cols: V E S M X
[ 16  42 -25 -47 -51] -> G
[ 4 52  3 53 42] -> A
[-51  71 -25  71 -51] -> C
[ 29  22 -50  33  11] -> K
[90  2  3 73 26] -> L
[  4  72 -11  72 -11] -> R
col: [-51  11  26 -11] => X
count L: [26] => 1
count L: [72] => 0
count R: [72] => 2
col: [-50   3] => S
count C: [-51] => 2
count A: [3] => 1

cols: Saban nez Tetud rif
[ 58  22 -50  -4] = nofu
[58 22 -9  4] = busab
[36 10 31 18] = rabev
[54  6  6  6] = Vor
[ 98  60 -93 -51] = zeson
[ 38 -23   4   7] = Kunu
[ 54   6 -11 -22] = Lebor
[ 48  24 -24  -1] = loz
[47  0 -1  2] = kekef
col: [58 36 54] => Saban
count Vor: [6] => 3

cols: bal Tada seze Fur fub lus vem Nefe miko
[ 20 -14  -9   9   0  -9   7 -21  -9] : gike
[ 47  47 -80 -12  36  -9 -41 -27  30] : dimed
[ 14 -13  -5  10  -2 -18   5 -10 -15] : Fomev
[  2  11   6  16 -13 -13   1   2  10] : ruzi
[-11 -11  -4   7   7 -15   3 -11 -13] : gez
count gez: [-12] => 0
col: [-41   5] => vem
count gike: [7] => 1
col: [-18 -13 -15] => lus
col: [ 47 -13  11 -11] => Tada

cols: bosov Rupa gof Lam kam
[ -6 -61  64 -19 -12] = Nop
[-56  58 -35  47  23] = bufib
[ 12  54 -82   9  17] = Boki
[ 50  -4 -52 -30   1] = Mez
col: [58 54] => Rupa
col: [47  9] => Lam

cols: tivu gaf Povor bodub
[ -4  -8 -10  19] : zum
[ 30 -11  -7 -23] : gosuz
[-15  63  20  -7] : Nomob
[ -9  50  -6 -48] : notel
[ 9 76  9  8] : kef
[-9 -6 12 -2] : Nidev
[-21  26 -11  14] : Tapaz
[-18 -92  -8  50] : zif
[-16 -22 -22 -22] : Gipen
[-11  -7  -6 -21] : pagu
[ -5 -16   2  10] : rop
[ 21  19 -10 -18] : nifa
count Gipen: [-23] => 0
col: [-5 21] => tivu
col: [ -4  30 -15  -9] => tivu
col: [ -7 -48   8  -2  14  50 -22] => bodub
count pagu: [-7] => 1

cols: nobis Gudo Sobi Mokup Rit viro lorur
[-55 -31 -47 -35  33  -2 -10] = pul
[-79 -13 -44   0 -28 -34 -10] = ludaf
[ -3 -14  23 -42 -21  14 -10] = fev
[ 14 -88  -5 -20 -22  19 -10] = taf
[-39 -31 -47   6  33  -2 -10] = sedag
[-36  -4 -36  -4 -36 -36 -10] = bef
[ 15  -7 -38  15  47  -3  15] = pum
[-80 -10 -38  -5 -31 -33 -10] = Tas
[  3  25  27  68   1  17 -10] = Dokep
[ 54  12  32   8  23   1 -10] = gadu
col: [-44  23  -5 -47 -36 -38 -38  27  32] => Sobi
count pum: [15] => 3
count bef: [-35] => 0

cols: sanag bedir Zas Godi rinug Selu Bug kod vogek zano
[-40  26 -31  11  71  85  21  47  67  49]  Tufus
[-30  26  47  26  71  85  26  47  25  47]  viz
[-40  26 -32   9  72  86  20  48  67 -16]  bazor
count viz: [47] => 3
count viz: [27] => 0
count viz: [26] => 3

cols: nif viki reg godad fiv reta rupop vofa vam
[ 15 -51  -5  -5 -31 -50 -51 -51   6] : nub
[-83  38 -56 -76  22   3 -45  74 -81] : med
[ 10 -89 -32 -50  77 -24 -17  58  44] : bugun
[-89  48 -40  74 -46  10  -8 -71 -44] : lir
count med: [38] => 1
count nub: [-51] => 3
count lir: [-46] => 1

cols: kopim Vomo Meni rafi
[34 -1 -3 62]  ver
[ 39  39 -56  39]  tatom
[33 33 40 33]  kig
[44 63 18 39]  Pogek
[40 72 72 40]  dozut
col: [33 63 72] => Vomo
count tatom: [39] => 3
col: [39 33 39 40] => rafi
count dozut: [40] => 2
count kig: [33] => 3
col: [-56  40  18  72] => Meni
count Pogek: [44] => 1

cols: Pupib Vub lomu koni rabeb poraz taso gefo vaz viku
[ 18 -41  -8  81  14 -19  -7 -13  -1  -6]  nobug
[  8  49 -19  35  11 -94  -5   3   8  49]  Fid
[-23  -4 -19  35  -6   9  -6   9   9  -6]  bev
[-23  -4 -19  35  20 -19  -6   5   7 -71]  puli
col: [8 9 7] => vaz
count bev: [9] => 3
count Fid: [8] => 2
col: [-5 -6] => taso

cols: zur teke vel Fik Luk
[-68 -51 -26 -23 -24]  vuz
[  1 -47   1 -47 -47]  Vibar
[-33 -51 -46  29  45]  Bet
[-53 -53 -54 -53  22]  vup
[-74 -45 -26 -23 -29]  kuva
count Vibar: [1] => 2
col: [-33 -53] => zur
col: [ 45  22 -29] => Luk
count vup: [-53] => 3
col: [  1 -46 -54] => vel

cols: vozi davo vozup leti
[ 26   9 -12  -8] -> bil
[-29  -3 -27 -18] -> soka
[ 26  -4 -13 -42] -> pufut
[ 14  14 -24  14] -> botu
[-18   5 -27 -41] -> Tode
[-21  -5 -25 -33] -> vema
[ 19   2 -14 -40] -> nibo
[ 12  -7 -27  14] -> Mapug
[ -1  -7 -12  15] -> lapo
[ 12  -7 -27  15] -> Fazov
count botu: [14] => 3
col: [-5  2 -7] => davo
col: [-18 -42] => leti
col: [-21  19  12  -1  12] => vozi

cols: zesut vesob pafuv Kab vomu fet tasi Bifa
[21 21 15  4  1 14 21  8] -> fosi
[ 27  27 -36  30 -38 -18  27 -20] -> Goze
[ 55 -78 -64 -36  39 -30 -77 -21] -> tipeb
[ 43  -6  41 -35  43  22 -34  24] -> negi
[17 68 47  9  3 47  5 27] -> keri
count fosi: [22] => 0
col: [-36 -64  41] => pafuv
count Goze: [27] => 3
col: [  8 -20] => Bifa

cols: nota popip Fisut mavu
[-29 -41  56 -29] : vovu
[ 67 -35 -81  31] : vuli
[-65  43  32 -28] : Tuti
[-81 -77 -35 -32] : tefub
[ 66 -65 -43 -79] : tum
[ 85 -41  56 -29] : vib
col: [-41 -35  43 -77 -65] => popip
col: [-29  31 -28 -32 -79] => mavu
count vovu: [-28] => 0

cols: nukad zil zufu nako dom Zuvaz
[ 72 -52  55  55  -7  72] = zopa
[ 36 -10  87  36  -8  87] = Sis
[ -7 -52 -62  55  -7  72] = dolu
count Sis: [36] => 2
col: [ 87 -62] => zufu
count zopa: [72] => 2
count zopa: [55] => 2
col: [72 87] => Zuvaz
count Sis: [-8] => 1

cols: suveg Tes gado Vana
[58 -7 46 27] = Lidub
[60 -5 56 -8] = Gamu
[-82  10  10  10] = Vuse
[-82  10  61 -24] = gagan
[-7 -7 11 12] = faku
col: [ 58  60 -82 -82] => suveg
col: [46 56] => gado
count faku: [-7] => 2
col: [56 10 61 11] => gado
col: [10 61] => gado
count Vuse: [10] => 3

cols: paf livaf tuz Giv genev pigi Kepi
[ 57  57  26 -13 -19 -35 -40] : Fotu
[ 61 -61   6 -38 -70 -95  -9] : lem
[ 50 -66 -10 -33 -95 -95  -6] : kog
[ 46 -21  30 -27 -27 -27   3] : kope
[ 54 -12  16  -6 -18 -42 -57] : sak
col: [-95 -95 -27 -42] => pigi
col: [26  6] => tuz
count Fotu: [-13] => 1
col: [-13 -38] => Giv
count kog: [-95] => 2
col: [ -9  -6   3 -57] => Kepi

cols: Sen kor Fuseg noful Leve dop dur Kav pez Meba
[  5  35   0  -5  -8   7  12  -4 -10   2] : Vit
[  0 -20 -62   0 -26   0  26 -30   0   0] : Vomi
[ -9  -6 -56 -13   0   0   0   0   0   0] : Pala
[10 27 10 -2 -6 10  8 -1 -8 10] : duzin
[-21   2 -68 -14 -43 -47  42 -39   7  76] : Rov
[-12   0 -60 -13 -49 -49  30 -60   6   0] : vuf
[ 19  -3  16   0   0  -2 -17   0   0 -24] : kogav
[  3   5  -8  -4  -2 -11   6  -5  -2   0] : Pes
[-24   1 -69 -13 -46 -45  43 -40   9 -59] : vom
[  4   4 -64   4 -44   4  42 -38   0  74] : Buvu
[  2  32   9  -3 -10  11  11  -3   0   1] : vod
[ -1   0   6  -2 -10   0  10  -3   6   3] : zatub
col: [ -8 -69 -64   9] => Fuseg
count vod: [32] => 1
col: [27  2] => kor
count vuf: [-60] => 2
count Buvu: [4] => 4
count zatub: [-10] => 1
count duzin: [10] => 4

cols: rutat takoz Guza zozi lutug muva
[-72  86   3   5  -9  13]  valez
[ 46  47   3   5  -9 -12]  Fenid
[-73  48  48  48 -73 -73]  zaz
count zaz: [48] => 3
count zaz: [47] => 0
col: [5 5] => zozi
col: [ 3 48] => Guza
count valez: [-72] => 1

cols: gif guzi fikil tudi lof tedap
[ 2 28 19  2  2  2]  lika
[ 26 -28  28   1 -23 -33]  peler
[ 0  6  6  1 -1 -2]  Netuf
[-19  28  16   2 -12  20]  kimek
[ 1 14 21  2 -6 -6]  rivoz
[ 5 -2 -4 -2 15 -2]  Vupup
[-19  28  19   2 -12  -2]  zibez
[ 11  -7 -38  -9  88  -9]  tif
col: [ 26   0 -19   1   5 -19] => gif
count Vupup: [-2] => 3
count lika: [2] => 4
count kimek: [-19] => 1
col: [-19   1   5 -19] => gif

cols: zemag zun Bop talo tefor tabos
[31 20 31 20 31 40] -> Gino
[-81  20  22  21 -28  40] -> Tofi
[-81  20  22  21  30 -59] -> zem
col: [40 40] => tabos
count Gino: [40] => 1
col: [ 40 -59] => tabos
count Gino: [31] => 3

cols: bom zade lipa gupud mimod
[-40  43  31  72  49]  Tired
[54 54 54 63 63]  vuduz
[-44  40 -44  70  40]  dis
[-45 -45 -69  25 -45]  deg
[ 73 -63 -30  70  74]  gev
col: [ 43  54  40 -45] => zade
col: [-44 -45  73] => bom
count dis: [41] => 0
count vuduz: [54] => 3
count deg: [-44] => 0

cols: lusen Furo ramag Lif vamim
[-41  25 -41 -67  -9] : Fasat
[-41  25 -41 -68  17] : Gageb
[-90  25 -41 -68  -9] : fumo
count Fasat: [-67] => 1
count Gageb: [25] => 1

cols: Res Bof Tebu mabav tugim mab kenun Moke Tedol Pov
[-10 -24 -28  32  -1   7 -71  51 -35 -17] = fazo
[-23 -30 -28  27 -26   4 -58  28   2 -17] = desu
[ -8   0 -18 -39  -5 -12  35 -47  49 -15] = Dib
[  4 -13 -25  -3 -28   9 -36  -7  -4  -5] = zafof
[ 27  32  10 -19  27   6  90 -33  18  26] = siko
[-23 -30 -28  27 -26   4 -58  28   2  12] = guba
[ 21 -23 -32  21 -24 -12 -54  30 -56  -3] = falir
[  6   8   6 -23 -23 -27  51 -61  45  -4] = gurak
[ -2 -11 -38  -2 -23 -20 -35  -6 -15  -9] = Soza
[ -5 -10 -22 -45 -37 -38  -5 -55  54 -17] = noku
count gurak: [9] => 0
col: [-26 -24 -23] => tugim
col: [-15  -5  26  12  -3  -4] => Pov

cols: kag Tos tasal Lol
[ 83  13 -46  17]  sasa
[-12 -28 -10  -2]  keta
[  0 -22  -3   1]  Mel
[  0 -21  10   7]  Bage
[  5 -19   7 -19]  vodu
[-16 -27  21 -15]  peve
[-22 -29  25 -29]  Kalo
[  1 -20  10   8]  mive
[ 73   8 -38  13]  zaf
col: [-21 -19 -27 -29] => Tos
count Kalo: [-29] => 2
count vodu: [-18] => 0
col: [-27 -29 -20   8] => Tos

cols: zekun kovi Foge sato vila tak misug posu
[-13 -13  38   5   6  12  17 -11] : vivob
[-13 -13  -7   5  -3  12 -11 -11] : pur
[-13 -13  67   5   6  12  -6  89] : gok
col: [-11  -6] => misug
q: [-13 -13  38   5   6  12  17 -11] => vivob
col: [-11  89] => posu

cols: vemod zeze mene Goliv gon met kisi
[ -3  42  22  30  21 -21  -2] : Bub
[-24  -3 -19  59  50 -19  29] : leva
[-26  -5 -13  56 -26 -55  -5] : zepo
[15 33 21 18 45 22 -1] : vof
[-25   8 -25   8 -25 -42   8] : vafo
[ 23   6  21 -31  15  36 -37] : Gavaz
[ 14 -12   6 -61 -72 -24 -14] : vafus
[ 24  11   7 -21  16  43  20] : reref
[-26  -5 -13  56  53  23  -7] : Suk
count vafo: [8] => 3
count vafo: [-25] => 3
count leva: [29] => 1
count zepo: [-5] => 2

cols: zude rab vupi sol zumem
[-69  68 -15  -7  -7] : peb
[ 22 -17  87  22 -16] : Vifib
[-56 -52 -68  98  80] : tepib
col: [ 68 -17] => rab
count Vifib: [-17] => 1
col: [-16  80] => zumem

cols: povo Migul zadom medum matal gog Telek
[-20  82  23  97 -20 -44 -16] : sisa
[ 62  62 -71  92 -72 -64 -71] : rud
[-91 -21  -4  52  14  23  13] : gege
[-88 -89 -80 -40 -82  89 -40] : mopon
[-11 -13 -77  91   1 -78 -82] : Rotop
count rud: [-71] => 2
col: [-71  13] => Telek
count sisa: [-20] => 2

cols: Pira Mebo gakem Dipum tar losu nabun
[44 44 10  6 52  7  9] -> rulep
[11 15 78  6 13 36 36] -> Lisiz
[35 19 91 44 40  1  1] -> rup
[ 8 49 13  9 76 10  9] -> Viga
[50 25 13  8 61 20 21] -> tel
[11 15 78 38 13 36 36] -> vadil
col: [19 49] => Mebo
col: [35  8 50] => Pira
col: [ 9 36  1  9 21] => nabun
col: [13 13 78] => gakem
count rulep: [7] => 1

cols: zuvug Porem tigo tevi Lod Zomo Vav
[-24   7   7  31  51   7  28] : Ziti
[  8 -10 -33 -30   9 -14  27] : Kimam
[ 19  58  30  22 -14  19  -9] : Govob
[ 30 -28 -67 -41 -57 -30 -16] : voka
[-34 -62 -58  74  42  38  51] : muto
[-24   7  40  31  40  46  28] : mubid
count Ziti: [31] => 1
col: [ 30 -67 -58  40] => tigo
col: [ 31 -30  22 -41] => tevi
count Ziti: [7] => 3
col: [74 31] => tevi
col: [ 22 -41] => tevi
count mubid: [40] => 2

cols: nug vosur Seb gige mig
[ 61  -1 -12  22 -76]  Fip
[-7 -7 -7 -8 -7]  biman
[-18  29  -5  -4  -2]  nunil
[ 61  -1 -12  22  56]  Saziz
[-18  29  19  -4  -2]  zir
count nunil: [-2] => 1
col: [-18  61] => nug
col: [-7 -2 56 -2] => mig
col: [ -7 -18  61 -18] => nug
count biman: [-7] => 4
col: [ -7 -18  61] => nug

cols: kuver mevov vusa zupad zuvim
[-29  27 -54 -43 -81] : mon
[-64  76  77 -72  10] : retor
[-71  77  77 -71 -71] : mesi
col: [-64 -71] => kuver
count retor: [76] => 1
count mesi: [-72] => 0

cols: pim Befun Vonu Pas matov nen
[ 51 -49 -35  -9 -13  19]  kis
[-37  54  53   7   4  17]  bami
[ 78 -53 -13   5  -8  46]  kugaf
[59  0  1 23 41 22]  seleg
[ 43 -13 -13  -6 -46 -80]  Toz
[ -9  -9  -9  -9  45 -50]  Sizuz
[-60  47 -20  -6 -60 -18]  fifab
[-60 -63 -13 -22 -29  -9]  Tuduz
count fifab: [-59] => 0
col: [-49  54 -53   0 -13  -9  47] => Befun
col: [-49  54 -53   0 -13  -9] => Befun
col: [-9  7  5 23] => Pas
count Sizuz: [-9] => 4
count Toz: [-13] => 2

cols: gara Mokag nerik Podu Derad Vifu nutam bati
[-26 -26  59  19 -27  48  53  31] = zafar
[ 55  54  54  14  14  54 -72  14] = rinov
[ 50  56  54  68  -6 -35  55  41] = Katu
[-41 -55 -54  16 -54  71  79 -54] = renur
[ 31 -27  59  19 -27  48  53  31] = fozu
count rinov: [55] => 1
count fozu: [-27] => 2
col: [ 55  50 -41] => gara
count renur: [-53] => 0

cols: lemad vol voma Mavo Kofu Diz Puz
[  8  31  33  57  26  40 -21] : rosur
[ 28 -53 -48 -30  63  13 -12] : Kelu
[17 43 47 58 10 31  9] : likif
[ 49 -11   0   9  46  12  37] : Vip
[  5 -21 -11 -21 -21  16 -11] : Tetu
[ 25 -48 -50 -13  72  44 -21] : kela
[-24  64  79  13 -11  11  -7] : legu
[-33  15  30  31  11   6 -35] : Zatuz
[-46  19  30  18 -13  -9 -32] : gobe
[13 37 44 48 10 29 15] : susu
count Vip: [12] => 1
col: [  9  37 -11 -21  -7 -35 -32  15] => Puz
count Tetu: [-12] => 0

cols: bazu Duto pavot tib luno Zupe revo
[  5  73 -42 -40 -40  74  19] -> ziruf
[  8  17  26 -14 -20   6   6] -> muza
[  8 -19 -20  15 -20  15  15] -> bosag
[ 14 -17 -18 -17 -18 -18  14] -> bap
count bap: [-18] => 3
count bosag: [15] => 3
count muza: [-19] => 0
count bosag: [-19] => 1
count muza: [6] => 2

cols: losim Sukol tipef narab Vipe Lasad vabi Fusi
[  1 -30 -15 -28  -1 -10  29  40] -> peno
[55 88 37 -8 -9 -9 88 88] -> muzom
[ 66  -7 -31  -7 -31  34 -31 -31] -> gup
count gup: [-31] => 4
count muzom: [-9] => 2
count gup: [66] => 1

cols: sog Nede Radi misog komok madur Golo Golol
[ 26 -21  -9   7  46  16   8  32] -> mil
[-10 -10   9   3  37  -9  -2   6] -> taze
[ -3 -40 -26 -37  32 -19   9  -4] -> Sazil
[  0  87 -43   0  87  87   0  87] -> naro
count naro: [0] => 3
count taze: [-10] => 2
count naro: [87] => 4
count mil: [46] => 1

cols: Fekuv kabud Fogo fusug
[ 33  25  43 -54] -> Bomi
[ 78 -23  53 -58] -> Kel
[-3  3 -2  0] -> zez
[-5  2 -2 -3] -> gitud
[ 2 81  2  2] -> Bup
[-41  25  43 -54] -> Dag
[1 0 4 5] -> ses
count Bup: [2] => 3
col: [ 2 81 25] => kabud
col: [-5  2] => Fekuv

cols: tevo zin bok dek Bedeg
[-42  43 -58  64 -17] = fipe
[-52  57 -59  69  -9] = rolo
[-53  71 -52  63 -63] = Rumub
[-50  60 -69  64 -61] = parar
[ 21  68 -58  40 -62] = geba
[-47  52 -51  66  -4] = vubog
[ 38  72 -66  52 -71] = fato
[ 29  64 -61  68 -55] = Siga
[ 49  72 -63  61 -74] = duno
[-66  14  -2  57   6] = vudu
[-20  74 -62  80 -43] = repin
col: [-51 -66 -61 -63  -2] => bok
col: [ 49 -66] => tevo

cols: Susop tusu Zadu Savi gam moto
[-72 -83  74  65 -34 -95] -> puruv
[-72 -83 -15 -15  64  42] -> Nir
[ 93  73 -16 -16 -16  46] -> mapi
[39 32 39 35 80 35] -> nuf
col: [-95  42  46] => moto
q: [ 93  73 -16 -16 -16  46] => mapi
count mapi: [-15] => 0
count mapi: [93] => 1
col: [93 39] => Susop
count nuf: [35] => 2
col: [ 64 -16] => gam

cols: zamo reve vita rabo
[ -3 -55  71 -13] = fuz
[87  2 88 88] = Nadu
[ 81   1  37 -97] = Nepo
[-53 -76 -11  53] = pibo
[ 20 -10  47 -84] = zep
[-73 -70  -1 -91] = Mur
[-41  67  26  57] = pamar
[-50  47 -22 -63] = mok
[ 39  34 -41 -60] = pudeg
col: [ 71  88  37 -11  47  -1  26 -22] => vita
count Nadu: [88] => 2
col: [67 47] => reve

cols: Zitat sonim Dof Sif tobag gekep Sebu rem Baga lomod
[-60  10 -16 -18 -18  -6 -91 -77  55 -12] -> sal
[ 41  -4  80  72  72  70  51  50 -10  72] -> gizi
[32 -9 42 25 34 32 31 35 22 31] -> buz
[-3 40 21 18 20 23 -6 -2 13 22] -> Daki
[21  6 21  6  6 17 10 14  6 13] -> fuvat
col: [-16  80  42  21] => Dof
count gizi: [42] => 0
count fuvat: [21] => 2
col: [80 42 21 21] => Dof
col: [ 55 -10] => Baga
col: [-16  80] => Dof
col: [-12  72] => lomod

cols: Gub saru rafum kolot Vanab Ladi gakuf bere Vibek
[  9  33  33  14  14 -53 -12 -21   6] : dasi
[ 31 -26 -13   4  35  51  49  66   8] : fofun
[ -1   9  18  29   2   7   5  12 -10] : tibiv
[ 50  68  65   0  55 -31 -24 -33  79] : nuduv
[  9  33  33  14  14 -17 -12 -21   6] : muga
[-14  38  41   5 -10 -28 -28 -28  -1] : keb
[  6  43  43  44   6   6 -26   3  43] : Ditu
[  7  57  56  -2   9 -34 -33 -37  34] : Ser
col: [-21  66  12 -33] => bere
count Ditu: [44] => 1
col: [-31 -17 -28   6 -34] => Ladi
count muga: [34] => 0

cols: Toko gupa Duso davif
[  3 -41 -41  59] -> pag
[-11  14  14  14] -> numar
[-13 -43  33 -18] -> Rarim
[-10  -4  44 -41] -> supeb
[  8  31 -18  31] -> tona
[  3 -41 -41  53] -> febek
[ 11  60 -33  13] -> satiz
[ 11  60  -8 -11] -> rosol
[-10   9  27   5] -> baf
col: [ 14 -18 -41  31  53  13] => davif
count tona: [8] => 1
col: [-41  60  60] => gupa
count numar: [14] => 3
count rosol: [60] => 1

cols: raro zek roto gufa kop vir
[ 69 -15   0 -15  -3 -15] -> Turu
[-12  31 -12 -11  31 -12] -> depev
[ 70  23  70  70 -11  23] -> Repe
[-78 -41 -78 -22 -41  69] -> lin
[ 15  14 -15   9 -17  14] -> sim
count depev: [-12] => 3
count lin: [-41] => 2
count Repe: [70] => 3
col: [ 23 -41] => zek
count sim: [14] => 2
col: [  0 -12  70] => roto
count Turu: [-15] => 3

cols: sopo matim sipov big
[ 74 -41  74 -36] : Tama
[ 64 -61  56  -5] : fenuv
[ 75  74 -35  74] : roneg
[ 72 -59  77  77] : nik
[ 76 -46  75 -54] : latup
count roneg: [74] => 2
count nik: [77] => 2
col: [-61  74 -59 -46] => matim
count fenuv: [-5] => 1
count Tama: [-36] => 1
col: [74 64] => sopo

